Each row below holds a small network's activations on one input, seen along a few directions.
Each table varies a few parts of the input and shows all the possible inputs, shuffled.
A made-up example of a description, with smaller parts first: one of 3 separate values, together with either a single point or one of 11 places around a ring or (one of 6 places along a line, together with one of 8 places around a ring).
Shared parts are said once, and a part with two or three values counts as separate values.
In the rows, zero is written as 128.

Other details of the inputs shift rows strongly along two fixed directions, in all tables alike. That doesn't count.

Rows:
row 1: [166 109 115 156 149 146 146 132  62 215  79 164 132]
row 2: [149 136  71 149 112 142 107 111  68 173 154 171 174]
row 3: [142 186 106 180 154 158 180 113  82 154 203 128 148]
row 4: [174 170 118 163 140 199 184 118 113 178 198 135 135]
row 5: [ 81 186 204 124 165  95 210 131 182  40 178  62  78]
row 6: [ 88 172 217 128 168 111 210 143 193  54 167  51  75]
row 7: [131 160 114 193 183 166 182 142  87 170 184 117 136]
row 8: [ 61  81 190  74 124  56  76 155 211  28  55  78  98]
row 9: [110  95  86 129 111  85  65 138  84 138  74 155 158]
row 10: [178 123  93 119 103  90  70 113 100 146  40 120 114]
row 11: [100  84  85 117  93 104  59 128  95 137 103 180 178]
row 12: [164 160 121 183 177 179 194 131  99 185 166 110 111]
row 13: [138  73  89  95  86 152  54 127 133 155 103 186 158]
row 14: [181 186 114 173 157 159 201 111  85 177 173 116 111]
row 15: [153  99  84  81  66 131  61 107 122 145 110 191 157]
row 16: [ 58 144 211 125 169 136 198 144 206  50 201  79 106]
row 17: [139 111  85 117 100  86  62 124  89 135  74 148 147]
row 18: [166  93 101 132 125 112  63 135 115 160  33 112 122]
row 19: [159 110  83  94  74 124  59 109 117 138  93 170 150]
row 20: [114  74  89 118 103 126  50 134 110 144  97 167 169]
row 21: [ 82 142 212 102 152 162 203 138 228  58 207  96  95]
row 22: [ 71  85 191  54  87  70  78 136 215  25  79 100 108]
row 23: [194 186 126 187 170 169 198 123  96 189 147  85 101]
row 24: [ 71  82 189  51  96  53 101 137 205  34  58 106  85]
row 25: [131 156 107 155 138 191 190 119 102 171 225 173 155]
Description of these inputs: either a single point or (one of 4 places along a line, together with one of 6 places around a ring).

Rows:
row 26: [108  92 142  91 109  59  78 140 146  91  45 116 108]
row 27: [ 94 137 134 119 165 146 171 143 170 101 179 127  98]
row 28: [113 104 136  90  99  90  79 126 169  82  78 106 112]
row 29: [126 145 159 120 131 144 151 134 165 108 150 105 111]
row 30: [171 138  75 155 119 132 113 113  71 183 104 143 140]
row 31: [160 139  72 171 140 125  94 122  69 174 107 127 152]
row 32: [161 139  84 181 153 131 117 138  73 182 113 119 140]
row 33: [106  98 137  75  96  84  89 115 157  84  91 133 114]
row 34: [ 93 165 169 144 156 143 224 136 141 106 210 108 111]
row 35: [122  95 146  68  81  92  74 129 164  95  61 135 115]
row 36: [116 154 163 127 148 158 177 128 166 108 197 116 114]
row 37: [130 121 102 122 101 127  86 123 122 122 129 146 158]
row 38: [116 136 168 134 156 132 154 137 154 108 135  96 118]
row 39: [111  95 143  83 102  87  56 139 159  85  64 117 126]
row 40: [142 120 112 143 135 146 135 122  95 165 131 151 135]
row 41: [ 93  78 114  63 108  88  76 139 165  90  75 162 106]
row 42: [119 120 144 100 115  92  88 131 158  78  89 103 118]
row 43: [148 136 111 129 123 144 119 117 128 132 147 131 133]
row 44: [105 155 174 149 173 167 210 132 158 111 207 101 106]
row 45: [102 105 140  75  82  89  85 121 157  75 102 147 136]
row 46: [118 126 167 111 136 140 167 123 158 115 150 128 114]
row 47: [150 127 135 132 127 142 143 125 124 153 112 130 125]
row 48: [ 90  78 129  84  89  86  61 143 159  83  81 128 134]
row 49: [144 126  90 139 125 136 104 116 106 149 133 134 140]
row 50: [103 144 170 149 169 129 169 140 148 103 149  91 111]
row 51: [162 111 106 139 120 147  97 129 115 167  92 132 142]
row 52: [185 140  74 156 117 150  98 119  88 177 112 135 146]
row 53: [163 151  92 172 152 161 172 124  71 193 165 139 130]
row 54: [120 170 168 156 168 150 215 140 160 113 188  77  89]
row 55: [120 102 141  70  89  92  88 116 164  82  93 139 115]
row 56: [167 125  96 159 138 137 113 126  67 190  93 145 152]
row 57: [ 98 161 183 140 156 160 223 128 152 112 212 123 126]
row 58: [ 85 134 165 137 146 145 168 138 155  98 180 118 131]
row 59: [ 91 153 155 125 134 123 178 120 143  93 183 123 125]
row 60: [156 124  93 168 143 128 112 129  60 186  92 145 148]
row 61: [115 134 167 126 140 130 170 131 148 113 131 111 102]
row 62: [150 126 108 124 116 141 116 119 107 160 132 161 139]
row 63: [130 134 154  95 107 107 131 121 163  89 109 115 103]
row 64: [134 119 100 125 101 131  96 124  98 155 126 174 164]
row 65: [141 161  82 183 146 165 151 119  76 174 190 139 164]
row 66: [145 126 119 133 123 116 131 132 117 146  99 122 112]
row 67: [148 116  93 142 130 138 111 132 106 159 124 130 132]
row 68: [115 132 168 124 148 155 170 128 171 110 171 112 115]
row 69: [ 98 126 161 124 133 145 151 133 162 105 165 124 139]
row 70: [139 114  85 157 120 143 109 126  66 182 122 172 169]
row 71: [146 143 122 129 126 110 121 122 108 126 107 124 127]
row 72: [151 128 106 132 121 120  99 129  87 158  95 142 142]
row 73: [160 159  86 177 150 129 139 117  58 180 128 132 142]
row 74: [ 93 118 153  99 108 122 110 134 170  87 146 136 140]
row 75: [148 118 109 152 132 145 111 132 108 161 105 126 134]
The inputs of row 61 and row 75 match in every part but one. If row 64 is changed in the same way as row 61 into row 75, which row does it become?
Answer: row 74
The inputs of row 43 and row 55 match in every part but one. If row 36 is changed in the same way as row 43 into row 55, which row does it become?
Answer: row 62
Describe the family of inputs behind these rows.
Answer: one of 2 separate values, together with either a single point or (one of 4 places along a line, together with one of 6 places around a ring)
Change only the place on the ring of 6 in row 35. List by row number the other rows that result.
Answer: row 30, row 47, row 61, row 63, row 66
Change only the choice among 2 separate values in row 66. List by row number the other rows that result.
Answer: row 54
